Here are a small network's activations along a few directions, averaged over the inputs that share one value of a field.
Related values have similar rows: they may be neighbours, one step apart, or belong to one group.
In the rows, zero is written as 500.
Strong random noise was added to every row along 21 fixed directions; ignore it. To show where, here is one row again and again, with new noise each time:
[377 609 450 560 524 592 685 448 563 590 668 579 485 438 586 512 521 359
 647 630 451 402 282 481 560 471 350 591 523 612 582]
[311 572 452 619 471 314 440 615 534 247 578 395 637 512 387 550 661 454
 525 615 458 446 425 648 409 405 296 470 576 548 653]
[460 537 732 494 363 579 590 484 344 464 480 563 466 580 517 524 582 489
 517 406 487 389 599 479 465 596 395 490 474 332 453]
[473 411 725 535 534 457 347 585 380 646 627 588 365 409 442 542 372 460
 468 629 591 463 405 569 620 397 327 489 370 332 313]
[503 623 310 472 562 535 404 436 333 456 445 476 185 424 571 476 500 493
 152 362 550 644 409 419 364 528 508 551 700 643 230]
[485 557 527 513 650 470 296 439 397 256 394 409 579 383 301 578 480 427
 382 537 607 505 356 519 638 524 461 541 597 302 638]
[523 394 557 481 452 572 483 352 495 623 365 318 540 692 431 396 445 595
 439 326 307 670 579 532 286 521 645 509 285 458 428]
[509 565 451 529 527 427 461 560 499 539 461 468 467 518 483 453 572 689
 553 541 404 556 339 720 430 408 399 464 219 614 296]
[484 494 479 609 531 462 462 575 463 358 521 356 535 293 497 251 606 672
 499 239 500 581 590 374 619 368 303 294 400 550 321]
[536 353 435 489 336 465 741 526 612 590 565 472 388 562 651 333 583 617
 413 445 492 543 392 368 462 614 417 457 475 460 455]
[404 425 408 425 235 567 429 602 452 591 529 510 578 620 427 503 571 603
 668 315 598 496 643 401 628 538 505 478 428 418 581]
[481 701 321 524 411 570 496 548 415 384 539 450 475 472 484 568 426 535
 340 340 498 395 464 396 508 441 374 487 303 488 467]
[540 415 444 487 479 422 725 459 690 478 595 580 471 401 496 472 525 623
 496 515 345 526 324 525 434 527 364 539 555 490 570]
[659 516 448 433 445 460 456 680 739 543 263 466 684 567 559 437 617 486
 524 691 710 514 224 573 655 504 572 467 254 289 493]
[259 584 562 525 487 402 704 577 381 288 486 524 392 364 495 578 687 577
 520 396 507 479 576 406 387 533 621 479 597 399 574]
[531 418 422 420 511 466 614 473 587 451 373 568 520 569 470 596 528 414
 548 565 457 523 361 501 368 668 704 512 397 327 622]
[547 506 543 455 374 483 516 423 410 537 674 743 510 614 480 432 353 491
 428 512 645 379 467 596 643 556 433 579 469 666 471]
[596 554 444 475 488 620 610 471 467 423 433 655 533 332 263 546 528 555
 781 291 423 425 578 655 488 750 293 574 627 437 526]
[375 685 501 429 641 434 532 552 571 514 308 582 634 486 433 644 540 459
 497 458 577 350 660 510 457 475 767 565 415 583 482]
[503 459 392 432 550 556 363 389 279 454 644 483 242 377 449 597 375 753
 470 421 453 727 498 437 562 442 622 612 720 534 579]
[490 571 590 398 490 446 466 437 501 256 517 651 483 396 623 561 521 244
 429 547 586 408 521 370 435 352 596 531 581 485 515]
[615 489 302 600 575 703 599 526 515 665 696 523 505 433 478 452 361 714
 594 280 330 573 561 369 676 519 382 413 379 575 457]
[579 642 450 533 695 570 367 459 478 481 485 418 532 367 364 517 366 508
 559 438 443 533 503 615 455 345 565 591 256 540 396]


Values of D:
d2: [494 557 416 387 442 411 382 398 531 203 602 567 611 607 452 596 724 628
 472 402 406 505 522 475 380 280 655 566 325 525 608]
d10: [483 495 526 505 415 499 525 629 487 570 302 456 428 422 503 627 414 631
 486 576 375 586 397 570 477 480 386 341 442 335 468]
d6: [496 505 689 566 470 519 622 491 608 605 369 570 635 420 511 332 398 287
 345 462 595 397 560 492 560 580 430 437 640 479 427]
d9: [744 675 360 544 440 873 627 480 517 425 542 435 535 443 768 466 524 418
 838 568 459 550 416 363 651 478 585 496 464 413 698]
d4: [427 461 545 519 552 443 562 475 431 557 489 493 451 436 380 390 345 496
 299 401 716 530 467 463 574 605 709 566 450 415 490]
d12: [468 578 525 554 287 529 461 654 526 389 651 531 607 447 564 443 539 377
 661 516 590 415 546 497 606 350 339 441 533 504 587]
d8: [361 428 535 568 481 298 384 598 478 501 546 284 570 566 291 417 526 438
 424 567 819 362 519 583 566 533 443 593 412 416 570]
d11: [506 641 588 544 409 536 510 634 537 677 528 457 543 425 421 555 391 821
 473 436 440 497 688 657 569 324 337 543 562 611 467]
d1: [399 695 427 594 614 634 485 402 299 490 395 478 609 666 589 436 593 437
 480 382 428 344 436 403 645 578 450 293 125 681 339]
d5: [452 501 392 586 491 497 661 454 512 463 611 498 513 559 455 324 747 660
 440 366 517 565 313 458 538 566 548 497 294 463 476]
d7: [510 392 288 449 686 263 352 580 619 414 530 521 400 496 551 563 666 485
 379 543 480 537 480 449 354 463 598 430 536 602 366]
d14: [592 460 513 379 394 531 428 479 526 538 310 622 525 419 342 503 470 564
 552 417 586 618 487 648 504 558 695 590 498 326 492]
d13: [357 642 728 588 206 591 501 598 286 515 449 400 573 708 540 464 436 454
 502 597 657 477 535 638 564 506 495 491 507 421 627]
d3: [406 545 441 522 410 471 447 556 469 431 565 551 497 491 389 522 680 574
 374 256 499 426 622 417 442 454 342 460 466 477 375]
D is arranged as a ring.
A walk along D starts at d7 and steps to its neighbour d1. Put d6, d4, d8, d11 in the order it reaches them.
> d6, d11, d8, d4
Which values are neighbours of d14? Give them in the order they are listed.
> d9, d5
What is the length, in steps, of the shortest route from d12 to d3?
> 7

Values of S:
s1: [802 573 351 567 619 812 467 474 607 455 328 403 597 315 474 586 301 308
 729 494 275 682 557 538 370 501 571 487 609 397 596]
s6: [399 646 570 534 417 470 479 367 574 501 645 595 671 561 356 444 371 404
 248 452 498 464 501 651 401 273 547 700 478 662 525]
s2: [318 580 500 601 677 510 350 550 351 619 268 153 478 632 515 452 582 598
 554 593 507 742 565 638 430 503 686 459 616 701 459]
s3: [472 315 678 478 185 492 790 465 643 665 646 756 568 580 386 322 402 337
 590 405 527 457 478 649 332 612 557 628 338 369 507]
s7: [307 569 186 443 322 375 405 699 455 403 567 312 367 514 505 662 629 260
 861 544 651 228 744 506 186 508 510 635 454 647 581]
s8: [487 447 642 295 511 642 490 251 444 556 563 485 260 289 512 618 463 583
 708 372 304 547 522 361 375 317 555 721 424 319 514]
s10: [332 718 505 529 321 686 638 462 254 366 525 744 296 111 711 385 313 202
 597 403 595 591 356 346 577 327 541 372 555 607 388]
s5: [586 490 590 568 350 626 609 556 607 584 642 509 603 710 571 450 659 629
 578 596 430 699 480 585 512 448 603 573 626 412 668]
s9: [190 635 280 648 591 436 739 702 736 593 670 617 551 464 454 632 720 362
 494 496 404 416 421 441 315 451 566 524 461 544 515]
s4: [350 398 575 482 449 459 324 631 614 482 624 467 550 416 521 476 681 399
 723 452 461 636 617 401 389 146 572 453 399 392 448]
S is arranged as a line.
Which values are neighbours of s10? Give them in the order they are listed.
> s3, s8
Which values are neighbours of s2? Give them in the order they are listed.
> s4
Which values are neighbours of s9? Give them in the order they are listed.
> s6, s7
